A small network was shown many inputs. Here are its activations along a few directions, one row for each input.
In each table, some parts of the input vary, and every possible input appears once, in random order.
A made-up example of a description, with smaller parts first: one of 5 places around a ring, together with either a single point or (one of 2 separate values, together with one of 4 places along a line) or one of 9 places around a ring.
Shared parts are said once, and a part with two or three values counts as separate values.
In the rows, zero is written as 128.

Rows:
row 1: [111 153  88 125 105 130 108 163 131 107 149 141 135 128 116 142 178 116]
row 2: [ 46  45 115 191 150 148 241  77 151 155 171 106 103 134 155 113  99 150]
row 3: [107 182  65 146 104 110 106 153 158  95 116 143 130 153 127 131 145 134]
row 4: [ 93 161 134 113 104 111 150 139 121 122 124 173 150 126 114 125 183 110]
row 5: [161 134 143 125 132 132 118 100  99 133 105 150 161 122 126  81 104 109]
row 6: [166 125 170  95 148 122 123 124 124 147  88 122 135 113 117 107  77 124]
row 7: [142 132 117 135 120 154  81 127 119 108 167 150 144 137 112 117 153 115]
row 8: [101 185  91 134  99  90 158 131 132  96  82 158 146 144 130 107 147 115]
row 9: [ 59  37  74 198 150 164 197 102 158 145 197  88  86 143 160 142  93 158]
row 10: [123 144 156 125 125 140 125 104 112 118 142 162 162 131 113  98 160  98]
row 11: [186 113 123 101 141 138  87 144 125 137 112 111 124 118 128 135  73 135]
row 12: [169 121 185  87 141 110  95 164 129 149 116  72  82 110 141 213 141 160]
row 13: [152 123 225  81 143  94 136 140 115 147  92  94  90 118 130 179 139 143]
row 14: [176 135 107 136 131 149  68 123 119 133 132 122 144 117 123 102  99 125]
What do these inputs look like to the network?
> one of 2 separate values, together with either a single point or one of 6 places along a line
Changing only the choice among 2 separate values turns row 9 into row 2. The same change can be made to row 3. Which row results?
> row 8
Which other rows does row 13 become when the choice among 2 separate values takes its other values? List them by row number.
> row 12
Which other rows does row 10 become when the choice among 2 separate values takes its other values? List them by row number.
> row 7

Rows:
row 15: [130 122 132 134 109 143 129  96 111 143 160 176 154 143 104  75 153 118]
row 16: [118 116 189 107 161 116 119 156 120 130 118 113 117 111 140 183 143 127]
row 17: [161 113 190 108 147 140 115 125 106 143 118 100 119 117 113 112 114 115]
row 18: [124 138 119 123 123 118 153 120 137 140 107 151 147 141 105  66 117 121]
row 19: [ 90 164 110 123 133 107 154 141 158 114 108 136 154 130 142 141 157 119]
row 20: [167 144 119 128 124 119  88 128 143 113 114 117 114 147 127 132 108 149]
row 21: [ 89  13  99 171 150 144 214  95 137 159 177 105  90 139 163 140  90 170]
row 22: [129 132  76 143 105 152  96 137 119 109 165 150 139 129 117 120 142 116]
row 23: [ 97 131 112 125 110 125 147 130 119 108 156 172 153 125 136 154 188 117]
row 24: [130 159  71 128 106 136 106 136 148 126 125 140 132 148 126 126  97 127]
row 25: [148 153 161 138 127 116 125 104 117 134  92 109 122 117 123  98 107 128]
row 26: [114 161 140 125 114  99 143 148 120 134  92 102 106 104 139 160 143 133]
row 27: [168 118 146 112 153 147  75 148 128 112 132  94 118 114 127 157 103 124]
What do these inputs look like to the network?
> either a single point or (one of 3 separate values, together with one of 4 places along a line)

Rows:
row 28: [142 136 112 143 138 129  98 103 128 116 132 164 187 116 118  80 122 116]
row 29: [141 185  99 110 102 124  65 170 150 103 116 139 135 142 117 156 140 127]
row 30: [101 165 175 109 112  93 160 124 119 121  90 148 134 118 118 132 180 119]
row 31: [122 105 110 152 110 161 164  85 118 140 155 122 113 135 118  87  89 113]
row 32: [110 106 111 159 122 166 161  94 118 132 155 122 116 138 114  88  86 113]
row 33: [128 196 124  94 100  80 130 151 140 119  75 148 127 129 122 135 138 125]
row 34: [151 133 110 144 128 127  98 106 119 122 135 172 173 118 114  75 126 121]
row 35: [105  82  89 159 132 119 177 127 155 142 137  99  96 145 158 155 114 171]
row 36: [232  89 215  67 163 126  84 137  86 157  80  76  97 110 132 152  72 143]
row 37: [ 91 164 182 114 118  96 157 131 124 122  92 152 139 126 126 136 169 112]
row 38: [100  83  94 156 144 122 179 133 167 142 135 101 101 149 161 157 110 168]
row 39: [221  90 216  74 167 127  79 141  95 154  83  72 104 115 127 158  65 140]
row 40: [162 162 104 139 118 143  54 127 108 110 139 142 159 130 122 110 164 110]
row 41: [116 195 124  99 109  80 127 150 148 115  75 143 133 133 119 138 134 123]
row 42: [154 190 100 102  96 118  70 163 149 113 119 139 129 134 112 151 144 134]
row 43: [ 98  79 111 127 137 134 147 156 135 125 173 110  97 128 137 187 164 150]
row 44: [ 94  85 123 124 148 138 149 159 149 130 174 114 102 126 143 189 154 145]
row 45: [110  93 110 182 128 132 176  83 142 143 142  96  96 146 146  98  99 150]
row 46: [103 121 175 117 126 129 154 125 105 130 155 130 129 117 136 161 192 120]
row 47: [ 87 118 177 121 139 134 147 126 108 129 154 131 128 119 142 161 190 114]
row 48: [122 116  95 127 138 156 136 134 129 131 137 159 156 118 108  78  83 100]
row 49: [155 167 107 143 131 147  55 129 118 104 139 142 165 122 132 111 153 105]
row 50: [101  96 111 185 141 137 177  87 147 134 139  93 105 147 147 100  96 149]
row 51: [128 116  97 124 126 153 131 132 117 137 140 158 151 112 104  77  90 103]
What do these inputs look like to the network?
> one of 2 separate values, together with either a single point or one of 11 places around a ring
Changing only the choice among 2 separate values turns row 30 into row 37. The same change can be made to row 31. Which row results?
> row 32
Which other rows does row 46 become when the choice among 2 separate values takes its other values? List them by row number.
> row 47
